A small network was shown many inputs. Here are its activations along a few directions, one row for each input.
In each table, some parts of the input vary, and every possible input appears once, in random order.
Descriptions start from the smaller parts, as in this example, which fits no table here: one of 3 separate values, together with either a single point or one of 11 places along a line or (one of 6 places along a line, together with one of 8 places around a ring).
Shared parts are said once, and a part with two or three values counts as separate values.
In the rows, 128 means zero.

Other details of the inputs shift rows strongly along two fixed directions, in all tables alike. That doesn't count.

Rows:
r1: [131 131 123 138 121 123 124 125 127 124 135 134 125 133 132 116]
r2: [121 138 124 128 122 131 131 122 135 128 129 128 131 129 127 130]
r3: [133 137 116 135 127 126 128 124 129 124 134 132 122 128 130 123]
r4: [128 134 124 133 118 124 123 124 127 123 134 136 123 129 129 120]
r5: [129 137 116 132 127 133 129 122 129 125 132 129 132 131 128 128]
r6: [130 135 123 130 127 128 129 124 136 134 127 119 130 126 118 131]
r7: [128 129 129 133 119 126 126 126 135 133 128 125 137 130 124 123]
r8: [128 133 124 132 117 128 125 121 123 124 131 135 128 131 128 124]
r9: [125 136 120 132 127 133 132 121 136 129 128 126 133 129 128 129]
r10: [125 134 124 130 119 130 123 123 127 123 131 133 132 132 127 124]
r11: [127 132 121 134 126 133 130 123 137 132 127 129 134 133 130 122]
r12: [135 132 117 136 125 130 129 122 126 129 131 133 129 134 132 121]
r13: [133 136 116 134 126 130 131 120 125 126 132 131 127 130 129 127]
r14: [129 138 120 130 120 128 130 121 124 125 133 132 126 130 128 129]
r15: [126 136 126 127 119 127 130 125 135 132 128 124 133 125 122 132]
r16: [131 133 118 134 127 133 127 125 130 128 131 131 133 135 131 121]
r17: [126 133 133 126 117 127 121 124 131 134 127 122 130 126 118 125]
r18: [126 107 128 101 134 116 146 115 129 114 132 129 129 129 112 104]
r19: [129 133 122 132 117 124 119 124 124 121 133 132 122 127 131 118]
r20: [134 135 114 134 125 126 125 124 126 122 134 127 121 126 132 121]
r21: [127 136 116 131 129 130 128 121 131 128 126 129 133 131 127 129]
r22: [128 129 130 133 121 124 124 126 135 133 128 121 133 131 120 124]
r23: [105 107 132 138 137 137 129 147 116 141 133 134 126 122 137 136]
r24: [130 131 121 134 124 132 130 128 136 132 122 125 134 133 125 123]
r25: [132 127 130 128 118 125 120 124 132 136 130 120 129 132 119 126]
r26: [125 138 120 129 122 130 128 123 128 124 133 130 130 132 127 129]
r27: [123 132 128 130 116 129 127 126 133 127 123 127 133 130 120 127]
r28: [122 133 124 130 120 127 123 122 129 126 126 133 134 132 126 126]
r29: [125 132 130 129 116 127 125 125 135 131 127 128 135 126 121 127]
r30: [128 113 121  97 141 119 150 112 130 116 130 128 126 123 110 111]
r31: [136 129 125 127 123 128 123 125 134 139 128 121 128 131 120 127]
r32: [131 136 125 127 126 130 127 124 133 136 128 117 130 125 119 129]
r33: [130 134 127 122 119 125 123 123 133 135 130 119 125 127 117 134]
r34: [175 109 235 112 209 135 125 179 112  90  78 132 119 118 205 203]
r35: [193 138 215 113 185 125 119 142 132  76  74 132 132 143 196 170]
r36: [120 133 128 130 119 131 126 122 135 127 128 131 133 130 126 126]
r37: [129 129 131 124 115 126 119 123 132 134 129 123 127 128 116 130]
r38: [127 131 123 135 121 129 125 124 127 125 133 130 134 136 130 121]
r39: [123 138 120 128 123 127 128 122 130 127 127 130 131 131 126 130]
r40: [130 109 122  99 139 119 149 116 131 118 130 129 128 127 113 104]
r41: [132 131 123 132 124 130 129 126 137 136 126 125 136 129 125 124]
r42: [126 129 127 135 119 128 128 127 133 129 124 124 135 134 124 123]
r43: [188 143 197 109 164 123 118 131 139  91  89 118 127 136 166 166]
r44: [124 137 124 129 120 129 131 126 134 128 124 124 131 129 121 131]
r45: [124 114 124  94 135 116 150 113 128 114 131 129 126 123 110 112]
r46: [135 133 117 137 126 126 126 126 130 127 134 134 124 132 133 117]
r47: [123 110 129  96 131 116 145 115 128 113 130 131 129 124 109 107]
r48: [125 132 131 128 118 125 123 125 135 132 126 124 131 127 117 128]
r49: [ 50  49 115 146 168 152 133 213  55 179 162 150  85  81 147 168]
r50: [128 135 120 132 125 132 132 125 135 130 123 122 132 129 122 130]
r51: [126 137 127 126 122 125 128 125 135 132 128 120 129 126 118 133]
r52: [124 136 116 133 120 125 128 127 125 128 138 133 120 126 127 123]
r53: [131 130 123 137 120 127 126 122 124 126 133 133 130 135 131 120]
r54: [129 130 132 130 120 126 123 126 131 136 129 119 132 130 121 121]
r55: [133 133 126 129 125 130 126 126 134 139 127 119 131 129 122 122]
r56: [127 138 129 124 120 127 126 124 132 135 129 118 128 125 118 130]
r57: [136 132 115 136 124 126 123 126 127 125 133 129 122 130 135 115]
r58: [ 45  43 120 151 170 155 133 211  60 186 155 152 102  92 143 167]
r59: [132 130 121 137 119 123 121 125 124 122 134 129 124 131 134 114]
r60: [132 132 124 132 126 128 127 126 137 137 126 121 131 130 121 125]
Description of these inputs: one of 5 places around a ring, together with either a single point or one of 11 places along a line.
- Changing only the place on the ring of 5 turns r52 into r1. The same change can be made to r33. Which row results? => r25
- Changing only the place on the ring of 5 turns r44 into r42. The same change can be made to r26. Which row results? => r38
- Start at r17 and move only the place on the ring of 5, one step at a time. The first step leads to r54. Which rows follow, in order? => r55, r32, r56
- Which other rows agree with r60 in the place on the ring of 5? List them by row number. => r11, r12, r16, r24, r31, r35, r40, r41, r46, r55, r57
- Which other rows does r29 become when the place on the line of 11 takes its other values? List them by row number. => r4, r8, r10, r17, r19, r27, r28, r36, r37, r48
